A small network was shown many inputs. Here are its activations along a few directions, one row for each input.
In each table, some parts of the input vary, and every possible input appears once, in random order.
A made-up example of a description, with smaller parts first: one of 2 separate values, together with either a single point or one of 9 places along a line or (one of 4 places along a line, together with one of 5 places around a ring).
Shared parts are said once, and a part with two or three values counts as separate values.
(in the rows, 128 means zero)

A family of inputs:
r1: [101 117 139 111 128 134 141 118 102 153 130 152 168 139 127 132]
r2: [139 119  98 104 144 142 152 119 135 155 114 154  87 125 142 131]
r3: [115 133 140  96 102 138 143 126 109 112 158 143 189 111 126 132]
r4: [132  92 118  73 137 134 128  98 117 178 128 164 144 150 190 145]
r5: [156 156 155 129 134 147 135 121 190  41 100 122 123 119 115  77]
r6: [119 109 123  93 143 126 148 115  93 171 126 163 131 121 164 139]
r7: [118 118 197 107  98 129 142 139 128  93 115 161 171 145 161 107]
r8: [147 146  87 154 118 180 138 104 172 120  90 133  91 143  93 117]
r9: [133 144 124 110 100 161 146 124 153 106 147 127 142 120 107 126]
r10: [163 162 103 130  95 182 143 114 173  78 114 108 117 124  87 123]
r11: [155 116  57 212 145 163  43 174 115 176 103  68  61  94  84 171]
r12: [152 103  93  84 138 151 131 102 159 162 117 156 101 154 168 137]
r13: [164 132 130 139  96 178 131 120 181  47  90 119  99 133 107  90]
r14: [120 127 112 129 126 154 143 118 148 143 121 147 121 140 109 122]
r15: [137 112 154 113 104 152 136 134 157  70 121 134 128 130 124  95]
r16: [156 186 117 124 132 150 146 118 183  69 126 121 141 104  96 104]
r17: [ 82 114 168  74 128  78 137 123  88 184 167 150 206 133 147 139]
r18: [118 153  77 236 114 125 143 127 106  77 124  77  54 148  65 126]
r19: [130  95  80 190 153 134  49 187  91 199 135  80  90  91  98 177]
r20: [113  89 147  38 137  81 125 104 102 208 165 161 181 144 209 151]
r21: [180 122  71 103 134 172 126  93 179 134  84 139  75 158 149 135]
r22: [ 96  80 134 144 153  59  44 184  39 243 181  87 170  82 137 195]
r23: [139 128 172 119  98 145 145 144 170  78 103 151 129 148 139  99]
r24: [ 90 134  99 218 119 102 146 137  84 105 159  97  77 145  83 130]
r25: [146 139  79 210 180 136  47 172 127 178 116  75  81  79  94 157]
r26: [160 162 100 114 178 133 152 111 164 121  91 138  85 115 130 116]
r27: [ 73 124 126 202 121  79 143 137  37 115 170 102 123 144 101 141]
r28: [ 95  99 215  66 103  86 128 127 103 124 168 138 203 128 167 115]
r29: [115 102 189  97 105 137 133 126 114  89 130 133 171 135 144 110]
r30: [110  85 102 185 151 119  44 178  55 219 148  94 129  86 122 185]
r31: [169 138  66 127 138 163 146 112 157 123  84 146  61 122 124 123]
r32: [142 170 104 143 158 143 143 112 179 105 100 141 119 124  98 100]
r33: [103 106 144  54 143  66 144 126  77 193 164 165 173 110 182 141]
r34: [111 177 102 227 153  94 148 128 114  71 134  79  77 134  72 115]
r35: [165 147 159 140  93 172 142 128 192  59  71 126 101 158 121 100]
r36: [171 146  93  99 169 146 130  90 191 135  95 146  95 144 160 120]
r37: [ 55 121 156 165 121  23 138 142  23 146 207 102 159 139 121 149]
r38: [158 172 183 131 131 141 146 129 201  54  80 129 124 144 128  87]
r39: [ 93 130 177  60 102  89 138 125  98 152 193 137 221 113 147 144]
r40: [ 96 115 233  72  98  80 137 136 116 132 150 154 203 146 182 118]
- What is each input in this table made of? => one of 5 places along a line, together with either one of 2 separate values or one of 6 places along a line
- Changing only the place on the line of 5 turns r14 into r1. The same change can be made to r23. Which row results? => r7
- Changing only the place on the line of 5 turns r8 into r32. The same change can be made to r35. Which row results? => r38
- Start at r20 and move only the place on the line of 6, one step at a time. The first step leads to r33. Which rows follow, in order? => r17, r39, r28, r40
- Which other rows does r24 become when the choice among 2 separate values takes its other values? List them by row number. => r19

A family of inputs:
r41: [194 173 108 136 118 213 145 112 245  49  63 115  79 147  83  98]
r42: [137 142  75 152 157 147 126 122 131 152 111 126  99 107 105 135]
r43: [105 144 113 162 114 131 158 108 115 101 142 122 121 146 103 118]
r44: [155 129  85 117 146 132 139 108 151 143 110 142  84 140 145 132]
r45: [ 84 113 143 136 111 107 149 131  86 133 172 126 151 140 119 132]
r46: [132 158 154 109 123 120 168 111 152  79 112 157 133 141 141  94]
r47: [187 158  59 195 141 206 115 136 198  90  51 111  38 119  73 113]
r48: [151 154 124  86 127 136 159 102 167 101 117 135 135 134 123 115]
r49: [131 119 150  66 120 110 142 115 140 136 150 144 170 127 149 129]
r50: [164 175  86 230 135 172 110 139 190  63  79  70  48 134  53 111]
r51: [100 126 127 156 144  84 103 150  75 144 163  96 136 107 114 142]
r52: [ 86  95 225  64 108  83 131 150  79 156 171 163 216 121 195 133]
r53: [ 63  81 186 115  98  77 122 143  40 178 199 134 205 135 155 159]
r54: [106 128 177  86 124 108 150 122 122 114 142 161 175 132 161 105]
r55: [ 76  97 174 136 127  58  81 175  40 194 198 104 182 105 148 169]
r56: [176 170 137 155 117 200 153 105 223  23  57 131  79 146 101  74]
r57: [105  65 152  69 136  87 101 133  74 222 165 148 176 127 194 170]
r58: [122 156 103 181 147 108 119 134 108 112 135  87  99 111  94 129]
r59: [ 92  80 139 103 132  87  80 155  49 229 167 148 179  96 168 169]
r60: [116 109  99 126 150 122 110 138  99 184 141 134 129  99 128 145]
r61: [100  94 185  40 106  78 115 136  88 183 172 151 222 126 182 149]
r62: [204 140  69 161 138 202 126 108 214  78  48 119  28 144 111 109]
r63: [154 162  92 201 101 191 144 114 171  35  75 106  60 155  71  93]
r64: [132 103 109  91 154 114 127 125 115 172 133 143 129 134 155 149]
- What is each input in this table made of? => one of 4 places along a line, together with one of 6 places around a ring
- Changing only the place on the ring of 6 turns r55 into r57. The same change can be made to r58. Which row results? => r44
- Start at r47 and move only the place on the ring of 6, one step at a time. The first step leads to r50. Which rows follow, in order? => r63, r56, r41, r62
- Which other rows does r60 become when the place on the ring of 6 takes its other values? List them by row number. => r45, r49, r51, r54, r64

A family of inputs:
r65: [ 75  79 171 127 119  81  89 156  50 187 181 121 190 117 145 160]
r66: [135 149 156 129 126 126 131 129 143  86 123 113 142 124 119 112]
r67: [ 99  77 139 108 133  99  80 151  62 221 166 131 176 107 160 174]
r68: [147 147  89 149 156 139 109 134 146 154 109 117  97 105 108 139]
r69: [ 70 105 171  86 123  48 153 132  56 161 188 150 196 133 169 139]
r70: [153 140 148  87 134 142 132 110 169 107 111 134 141 125 142 113]
r71: [ 91  97 162  43 136  65 153 114  76 179 179 170 192 138 190 139]
r72: [ 99  83 187  47 115 102 117 134  90 187 158 159 213 127 187 142]
r73: [159 126 134 103 116 171 141 115 176  94  87 150 109 141 142 104]
r74: [141 135 147 146 105 158 144 131 155  76 100 130 109 139 118 105]
r75: [148 152 137  92 142 141 146 114 178 116 106 151 141 126 135 109]
r76: [137 137 163 130 102 144 128 138 156  92 121 116 139 132 118 118]
r77: [156 140 110 108 123 158 163  91 175  86  92 155 100 166 136 102]
r78: [ 66  97 142 124 135  45 127 140  37 183 194 131 170 124 147 153]
r79: [125 155 117 172 144 126 120 139 134 119 128 107 113 116  91 125]
r80: [148 141  61 150 148 151 128 119 135 137 115 123  81 120 106 138]
r81: [ 96  95 110 105 148  63 116 137  48 217 176 142 156 114 160 165]
r82: [154 123 101 146 132 155  90 146 148 148 111 105  98 115 117 144]
r83: [ 82  92 198  87 101  87 113 144  66 168 174 137 212 123 166 148]
r84: [131 144  93 189 123 146 142 116 137  92 113 113  72 151  95 117]
r85: [158 122  88 160 136 169 108 138 146 131  92 119  70 124 114 135]
r86: [153 137  63 167 139 157 130 114 146 125  95 124  58 143 112 131]
r87: [131 156 119 133 115 139 165 107 142  84 125 129 116 133 108 109]
r88: [124 147  87 173 134 136 140 125 126 103 129 113  93 125  92 120]
r89: [130 163 147 136 129 128 147 129 155  98 121 129 140 122 111 111]
r90: [133 130 132 169 116 143 102 147 139 115 129  94 111 124  99 131]
r91: [129 142 129 169 138 125 108 139 128 109 129  93 115 114 100 127]
r92: [155 125 152  86 114 157 126 125 179 109 106 138 139 135 142 117]
r93: [149 145 108  93 130 152 163  95 166 101 112 153 120 137 133 107]
r94: [152 138 100 148 152 141  98 134 140 145 115 104 102 105 116 144]
r95: [135 127 116 184 121 155 118 143 137  97 106 109  82 130 101 117]
r96: [136 151 120 153 111 146 167 109 156  69 106 136 101 161 115 103]
- What is each input in this table made of? => one of 4 places along a line, together with either one of 2 separate values or one of 6 places around a ring
- Which other rows does r78 become when the choice among 2 separate values takes its other values? List them by row number. => r65
- List by row number the other rows that have the place on the line of 4 in common with r86. => r67, r68, r80, r81, r82, r85, r94

A family of inputs:
r97: [134 117 148  58 143 107 144 124 142 135 135 145 161 143 157 131]
r98: [107 140 135 168 127 121 102 155 116 147 146  95 123 100  91 133]
r99: [108 117 138 185 132 106  99 146  92 138 137 105 113 123 126 134]
r100: [114 133 147  85 132 112 169 107 126 124 138 166 158 133 145 113]
r101: [109 132 157  96  96 121 166 106 111 105 144 146 151 144 149 115]
r102: [142  98 145  59 116 148 126 131 134 150 115 162 168 130 166 136]
r103: [131  87 111 126 130 120  91 150 114 207 137 131 120 108 132 162]
r104: [112 125 175 111 110 119 146 112 124  98 113 141 156 141 134  97]
r105: [106 125 101 155 146 100 127 154  94 163 155 132 120 128 127 154]
r106: [117 118 102 132 162  98  99 143 109 183 155 116 126 128 141 157]
r107: [101 119 116 154 118 106 123 145  75 140 160  98 114 137 123 151]
r108: [196 180  95 143 125 203 155  83 225  39  52 127  72 141 100  86]
r109: [130 145 172 111 114 142 127 116 149  84 134 126 186 120 123 109]
r110: [185 155  50 209 141 190 119 120 180  79  71 102  25 115  78 115]
- Changing only one part turns r98 into r109. The same change can be made to r105. Which row results? => r100
- What is each input in this table made of? => one of 2 separate values, together with either a single point or one of 6 places along a line
